Each row below holds a small network's activations on one record, seen along a few directions.
After each row come some of the record's fields: FEME, NOG, TUZ, TUDA, MUL, GUGA.
Not every record has every field; a missing one is written none.
The largest differences between rows may come from other fields.
Random noise pushes rows far along 7 fixed directions. That doesn't count. These rows show it; they differ only by the noise:
123, -316, -3, 185, 191, -49, -233, 3, -9, -268, 116, 21, 222, -15, 157, 116, 82, -67, -162, -62, 180, -79, 138
-63, 134, 18, -295, 87, -18, 257, 28, -74, -15, 102, 353, -114, -170, 210, -120, 320, 99, 153, -115, 450, 52, -67
-246, 69, 39, 69, -61, 115, 74, 302, 2, 156, -202, 45, 50, 77, -155, -28, -49, -59, -171, -2, -185, -8, 61
-83, -164, -2, -4, 133, -100, -384, 3, -258, 3, -64, 196, -200, -104, 173, 6, -105, 60, -45, -14, -237, -201, -73
320, 475, -207, -194, 91, -145, 89, -107, 5, -36, -102, 225, -116, -232, -156, 12, 112, 265, 186, -131, -60, -111, -106
85, -190, -166, -136, 78, -281, -187, -208, -17, 367, 622, -29, -281, -411, 305, 315, -174, -299, 182, 48, -94, -3, -246
-175, 328, -52, -212, -156, -21, 300, 183, 152, 631, 172, 39, -218, -217, -140, 85, -138, -169, 138, 35, -242, 141, -150
172, 136, -223, 277, -4, -37, -138, 66, 183, 31, -149, -260, 272, 31, -358, 288, -225, -106, -206, 35, -452, -57, 73
-178, -193, 347, 229, -7, 199, 29, 548, 53, 98, -102, 159, 86, 126, -135, -220, 14, -27, -269, -136, -60, -93, 314

-420, 109, -169, -216, -108, 86, -33, 111, -32, 115, -31, 197, -360, 55, -16, -129, -86, -8, -18, -11, -172, 58, -211
<FEME:rur NOG:sarur TUZ:linor TUDA:zan MUL:rozaf GUGA:salet>
169, 109, -78, -50, -75, -101, 258, -24, 4, 83, 361, -100, -95, -111, -24, 26, 153, -220, 106, -31, 247, -8, -76
<FEME:lusab NOG:volak TUZ:tifos TUDA:suve MUL:kino GUGA:salet>
276, -50, 15, 59, 124, -164, -52, -101, -25, -27, 249, -48, 104, -138, 79, 94, 87, -44, 100, 19, 128, 10, 114
<FEME:rur NOG:volak TUZ:tifos TUDA:suve MUL:kino GUGA:zam>
-199, 97, 388, 80, -85, 89, 5, 379, 389, 463, 160, 14, 291, 37, -2, 134, -204, -179, -133, 105, -66, 253, 242
<FEME:febo NOG:volak TUZ:tifos TUDA:nebin MUL:kino GUGA:zam>
181, -248, -192, 260, -85, -6, 44, 252, -73, -314, 203, -116, -339, -89, -282, -159, -13, -128, -241, -289, -207, -508, -109
<FEME:ponu NOG:sarur TUZ:linor TUDA:nebin MUL:sipam GUGA:lutul>
195, -105, 23, 178, 60, -60, -37, 177, -210, 25, 80, 33, -303, -128, -269, -102, 62, -75, 44, -66, 2, -369, 28
<FEME:lusab NOG:volak TUZ:linor TUDA:nebin MUL:kino GUGA:lutul>
-370, -204, 153, 229, -71, 147, -411, 174, -164, 49, -527, -7, 105, 196, -54, -62, -317, 88, -242, 65, -539, -115, 124
<FEME:febo NOG:sarur TUZ:linor TUDA:nebin MUL:sipam GUGA:lutul>
75, 129, 176, -120, 158, 50, -150, 12, 198, -185, -23, 504, 101, 61, 59, -184, 225, 329, 62, -33, 436, 111, 295
<FEME:kenar NOG:sarur TUZ:none TUDA:zan MUL:rozaf GUGA:salet>
96, 14, -163, 232, 4, 250, 96, -55, 206, -324, -420, -244, 498, 306, -315, -19, 177, 231, -101, 25, 90, 172, 172
<FEME:febo NOG:sarur TUZ:linor TUDA:suve MUL:sipam GUGA:lutul>
54, -46, 109, -29, 58, -62, -127, -34, -243, -407, -160, 248, -175, -65, 178, -172, 169, 195, -19, -213, 56, -212, -45
<FEME:ponu NOG:volak TUZ:none TUDA:nebin MUL:kino GUGA:lutul>
156, -209, -140, 282, -85, 20, -122, 83, 363, -19, 218, -309, 108, 46, -230, 259, -207, -246, -154, 88, -255, 150, 29
<FEME:rur NOG:sarur TUZ:tifos TUDA:nebin MUL:kino GUGA:lutul>
-145, 74, 554, -31, 10, 169, 269, 367, 211, 570, -115, 196, 252, 123, -121, -86, 36, 83, 129, 111, 240, 192, 444
<FEME:kenar NOG:sarur TUZ:linor TUDA:nebin MUL:rozaf GUGA:zam>
251, -88, -139, 227, 32, 161, 295, -62, -21, -275, -118, -250, 175, 83, -213, -92, 138, 22, -10, -119, 101, -147, 113
<FEME:kenar NOG:sarur TUZ:linor TUDA:zan MUL:sipam GUGA:lutul>
290, -106, 63, 214, 67, -45, -37, -123, 68, -45, 1, -269, 270, 63, -170, 164, -67, 32, 19, -32, -116, -85, 169
<FEME:febo NOG:sarur TUZ:linor TUDA:suve MUL:rozaf GUGA:lutul>
-18, 329, -316, -393, -8, -194, -163, -414, 182, 192, 206, -50, -56, -144, 136, 308, -240, -64, 211, 193, -181, 348, -287
<FEME:rur NOG:sarur TUZ:tifos TUDA:zan MUL:rozaf GUGA:salet>
-275, -266, 310, -41, -33, -209, -644, -127, 49, 695, 175, -144, 129, -26, 335, 422, -680, -193, 28, 394, -584, 186, -31
<FEME:febo NOG:sarur TUZ:tifos TUDA:nebin MUL:rozaf GUGA:zam>
164, 0, -201, 164, 10, 103, 184, -52, -127, -193, -242, -188, -39, 90, -260, -161, 232, 112, 12, -81, 102, -65, 34
<FEME:lusab NOG:volak TUZ:linor TUDA:suve MUL:rozaf GUGA:salet>
98, 128, -247, 33, 22, -111, -334, -187, 147, -212, -223, -98, 86, -65, -74, 204, -295, 93, -147, 46, -411, 21, -129
<FEME:ponu NOG:sarur TUZ:tifos TUDA:nebin MUL:sipam GUGA:lutul>
-206, -89, 55, -171, 4, -14, 259, 251, -183, 189, 367, 262, -447, -222, 173, -124, 238, -184, 89, -91, 302, -147, -101
<FEME:rur NOG:volak TUZ:linor TUDA:nebin MUL:kino GUGA:zam>
337, -24, -208, 47, 226, -253, -453, -328, -235, -104, -11, -68, -44, -136, 73, 207, -136, 24, 19, 92, -251, -238, -115
<FEME:lusab NOG:volak TUZ:tifos TUDA:suve MUL:rozaf GUGA:zam>
256, -197, -1, 11, 104, -194, -492, -356, 39, 345, 315, -4, -201, -276, 225, 80, -404, 52, 319, 57, -424, 21, -129
<FEME:kenar NOG:volak TUZ:linor TUDA:zan MUL:sipam GUGA:lutul>
-290, 143, -227, 15, -249, 278, 482, 128, -115, -140, -367, -261, 119, 268, -241, -144, 217, -56, -185, -40, 58, 147, -71
<FEME:rur NOG:sarur TUZ:tifos TUDA:suve MUL:rozaf GUGA:salet>
-19, -333, 267, -39, 52, -168, 80, 79, 77, 131, 536, -26, 65, -164, 348, 63, -5, -224, 30, -57, 393, 31, 128
<FEME:ponu NOG:volak TUZ:linor TUDA:nebin MUL:rozaf GUGA:zam>
320, 377, 49, -226, -73, -231, 143, -219, 48, 238, 79, -85, 117, -187, 58, 124, -134, -5, 259, -52, -46, 82, -99
<FEME:lusab NOG:volak TUZ:tifos TUDA:nebin MUL:rozaf GUGA:lutul>
90, 177, 23, 18, -74, -38, 203, 6, -94, -163, -210, -120, 23, 75, -188, -68, 15, 80, -82, -178, -190, -209, -40
<FEME:ponu NOG:sarur TUZ:linor TUDA:suve MUL:rozaf GUGA:lutul>
-63, -181, -39, 202, -185, -58, -286, 168, -107, -80, -65, -130, -247, -2, -3, -78, -330, -35, -286, -120, -666, -274, -180
<FEME:ponu NOG:sarur TUZ:tifos TUDA:nebin MUL:sipam GUGA:zam>
230, -252, 133, 65, 146, -33, -289, -128, 111, 305, 168, -119, -37, -105, 51, 26, -156, 70, 215, -19, -192, 178, 104
<FEME:rur NOG:volak TUZ:linor TUDA:suve MUL:rozaf GUGA:salet>
473, 11, -191, 155, 131, -236, 14, -351, -30, -163, 167, -430, 315, -126, -19, 376, -64, -43, 127, -1, 91, -117, 25
<FEME:febo NOG:volak TUZ:linor TUDA:nebin MUL:rozaf GUGA:zam>
-218, -343, -217, 72, 64, -28, -380, -254, 171, 80, 125, -152, 217, -9, 216, 265, -264, -205, -38, 224, -142, 343, -72
<FEME:rur NOG:sarur TUZ:linor TUDA:zan MUL:sipam GUGA:lutul>
87, -64, 297, 165, 44, 82, -108, 255, 354, 333, 100, -36, 95, 109, -255, -75, -199, -60, -2, -3, -159, 82, 335
<FEME:lusab NOG:sarur TUZ:linor TUDA:zan MUL:rozaf GUGA:salet>
-36, 9, 288, 163, -83, 131, 141, 320, 181, 282, -84, -52, 129, 126, -248, -56, -35, -138, -6, -3, -40, 73, 202
<FEME:lusab NOG:volak TUZ:linor TUDA:nebin MUL:kino GUGA:lutul>
-431, 131, -75, 81, -177, 244, 177, 138, 51, 31, -303, -249, 251, 370, -200, 56, -101, -171, -230, 186, -61, 194, 48
<FEME:kenar NOG:sarur TUZ:tifos TUDA:zan MUL:rozaf GUGA:salet>
120, -100, -144, 113, -64, -48, -241, -54, 158, 19, -18, -138, 1, 15, 13, 76, -230, -13, -57, 59, -333, 81, -92
<FEME:lusab NOG:sarur TUZ:tifos TUDA:nebin MUL:sipam GUGA:zam>
227, -290, -259, 228, 12, 41, 212, -175, -377, -302, 69, -303, -175, -39, -31, -110, 98, -87, 50, -195, -33, -379, -146
<FEME:kenar NOG:volak TUZ:linor TUDA:zan MUL:sipam GUGA:lutul>
147, 294, 141, 96, 80, 4, -69, 61, 116, 311, -213, 10, 103, 57, -224, 81, -133, 145, 125, 94, -297, -6, 170
<FEME:kenar NOG:volak TUZ:linor TUDA:suve MUL:kino GUGA:zam>
165, 367, -394, -41, -116, -106, 94, -173, 258, 111, -47, -274, 22, -89, -395, 277, -75, -42, 176, 144, -230, 121, -197
<FEME:ponu NOG:sarur TUZ:linor TUDA:nebin MUL:kino GUGA:lutul>
386, 66, 145, -4, 32, -174, -153, -84, 185, 129, 225, -31, -101, -293, 28, -26, -335, 64, 46, -228, -508, -118, 10
<FEME:ponu NOG:volak TUZ:tifos TUDA:zan MUL:sipam GUGA:lutul>
-145, 268, -99, -315, -304, -47, 427, 0, -199, -25, 124, -6, -448, -152, 134, -234, 12, -53, 27, -304, -132, -146, -361
<FEME:ponu NOG:sarur TUZ:tifos TUDA:zan MUL:rozaf GUGA:salet>
-83, -30, -258, -256, 245, -105, -253, -320, 105, -129, 30, 119, 216, 16, 335, 293, 166, -19, 149, 337, 501, 294, -93
<FEME:lusab NOG:sarur TUZ:linor TUDA:nebin MUL:kino GUGA:zam>
471, 280, -34, -17, 86, -31, 87, -131, 443, -75, 5, 15, 304, -87, -172, 30, -14, 244, 232, -160, 59, 274, 63
<FEME:rur NOG:volak TUZ:linor TUDA:nebin MUL:sipam GUGA:lutul>
542, -81, -74, 195, 219, 132, 243, -113, 179, -593, -160, -44, 313, 80, -158, -188, 437, 348, 43, -303, 412, 63, 246
<FEME:rur NOG:volak TUZ:linor TUDA:suve MUL:sipam GUGA:lutul>

Which values does each new row have?
316, 187, -5, 159, -90, 48, 210, 115, 192, -27, 81, -60, 102, -3, -307, 85, 90, -50, -27, -47, 37, -60, 157
<FEME:kenar NOG:sarur TUZ:tifos TUDA:nebin MUL:kino GUGA:lutul>
-453, -155, 450, 147, 2, 110, -265, 352, -100, 112, -164, 197, 150, 208, 165, -132, -77, 2, -251, 125, -58, 2, 234
<FEME:febo NOG:volak TUZ:tifos TUDA:suve MUL:kino GUGA:zam>
13, -32, 312, 123, -35, 110, -63, 211, 266, 378, -44, 10, 204, 84, -18, -37, -96, 67, 132, 80, -90, 204, 282
<FEME:kenar NOG:volak TUZ:linor TUDA:nebin MUL:kino GUGA:zam>
42, -118, 171, 195, -124, -3, -58, 113, 73, -193, 92, -204, 195, 113, 30, -35, -155, -163, -276, -230, -216, -86, 128
<FEME:ponu NOG:volak TUZ:tifos TUDA:zan MUL:rozaf GUGA:salet>
-730, -322, 284, 44, -63, 141, -526, 404, -313, -202, -480, 301, -164, 271, 317, -263, -264, 81, -535, -5, -467, -159, -90
<FEME:ponu NOG:sarur TUZ:tifos TUDA:nebin MUL:sipam GUGA:zam>
154, 316, -94, 19, -95, 74, 239, -57, 223, -128, -135, -134, 164, 86, -181, -77, -14, 124, 57, -201, -80, 202, 17
<FEME:rur NOG:volak TUZ:linor TUDA:zan MUL:rozaf GUGA:salet>
-396, -272, 62, -124, 63, 199, -99, 176, -208, 101, -70, 304, -322, 56, 82, -305, 219, 101, 117, 104, 180, 104, -46
<FEME:rur NOG:sarur TUZ:linor TUDA:suve MUL:kino GUGA:lutul>
-190, 60, -24, 59, -218, 116, 449, 315, -119, -152, -61, -34, -244, 40, -206, -196, 139, -118, -220, -312, -33, -227, -126
<FEME:ponu NOG:volak TUZ:linor TUDA:nebin MUL:rozaf GUGA:lutul>
494, 296, -100, -34, 85, -349, -163, -298, -32, -475, -58, -16, 295, -70, 42, 236, -15, 149, -109, -149, -58, -291, -55
<FEME:ponu NOG:sarur TUZ:tifos TUDA:nebin MUL:rozaf GUGA:zam>
-189, -37, -302, 215, -15, 36, -310, -42, -102, -553, -450, -115, 251, 286, -133, 224, 23, -73, -401, 83, -165, -175, -81
<FEME:ponu NOG:sarur TUZ:linor TUDA:nebin MUL:kino GUGA:lutul>
-342, 260, 119, -43, -158, 263, 150, 380, -166, -95, -459, 266, -122, 190, -235, -396, -20, 198, -259, -133, -280, -250, -22
<FEME:febo NOG:sarur TUZ:tifos TUDA:zan MUL:sipam GUGA:lutul>
-104, 248, -244, 168, -154, 97, 279, 296, -83, 15, -216, -51, -319, 73, -550, -60, 65, -134, -118, -4, -193, -248, -134
<FEME:lusab NOG:volak TUZ:linor TUDA:nebin MUL:kino GUGA:lutul>
-174, 365, -182, -147, -91, -108, 66, -226, -30, -64, -450, -89, 316, 108, -11, 190, 0, 110, -5, 167, -51, 121, -64
<FEME:ponu NOG:sarur TUZ:linor TUDA:nebin MUL:rozaf GUGA:zam>
-252, -165, -176, -90, 58, 9, 58, -68, 95, -122, 259, -11, 294, 10, 281, 249, 305, -226, 3, 249, 695, 213, 26
<FEME:febo NOG:sarur TUZ:linor TUDA:nebin MUL:kino GUGA:zam>
-136, -202, 306, -157, -79, -82, 36, 247, 87, 476, 506, 199, -376, -216, 289, -48, -216, -176, 20, -109, -151, 37, -48
<FEME:rur NOG:sarur TUZ:tifos TUDA:nebin MUL:rozaf GUGA:zam>
-120, -149, -87, 44, -134, -122, 197, -26, -233, 167, 149, -204, -219, -23, 61, 80, -64, -262, 16, 44, -56, -117, -199
<FEME:lusab NOG:volak TUZ:linor TUDA:nebin MUL:rozaf GUGA:zam>
406, 211, -3, -189, 265, -181, -506, -472, 199, 260, -152, 183, -7, -154, 83, 49, -200, 438, 447, 95, -268, 265, -91
<FEME:lusab NOG:volak TUZ:linor TUDA:suve MUL:sipam GUGA:lutul>
282, -172, 290, 244, 134, -35, -157, 73, -86, -103, -107, 107, 199, 39, -7, -133, 59, 249, 53, -68, 166, -195, 410
<FEME:kenar NOG:volak TUZ:linor TUDA:nebin MUL:rozaf GUGA:zam>
449, -391, -45, 105, 209, -124, -340, -391, -192, -342, 6, -7, -212, -110, 292, -162, 48, 270, 173, -209, -77, -161, -92
<FEME:lusab NOG:volak TUZ:linor TUDA:suve MUL:sipam GUGA:lutul>
518, 147, 362, 96, 162, 24, 297, 187, 386, -275, 39, 192, 340, 16, -311, -218, 341, 321, 0, -285, 466, -33, 486
<FEME:ponu NOG:sarur TUZ:linor TUDA:suve MUL:rozaf GUGA:lutul>
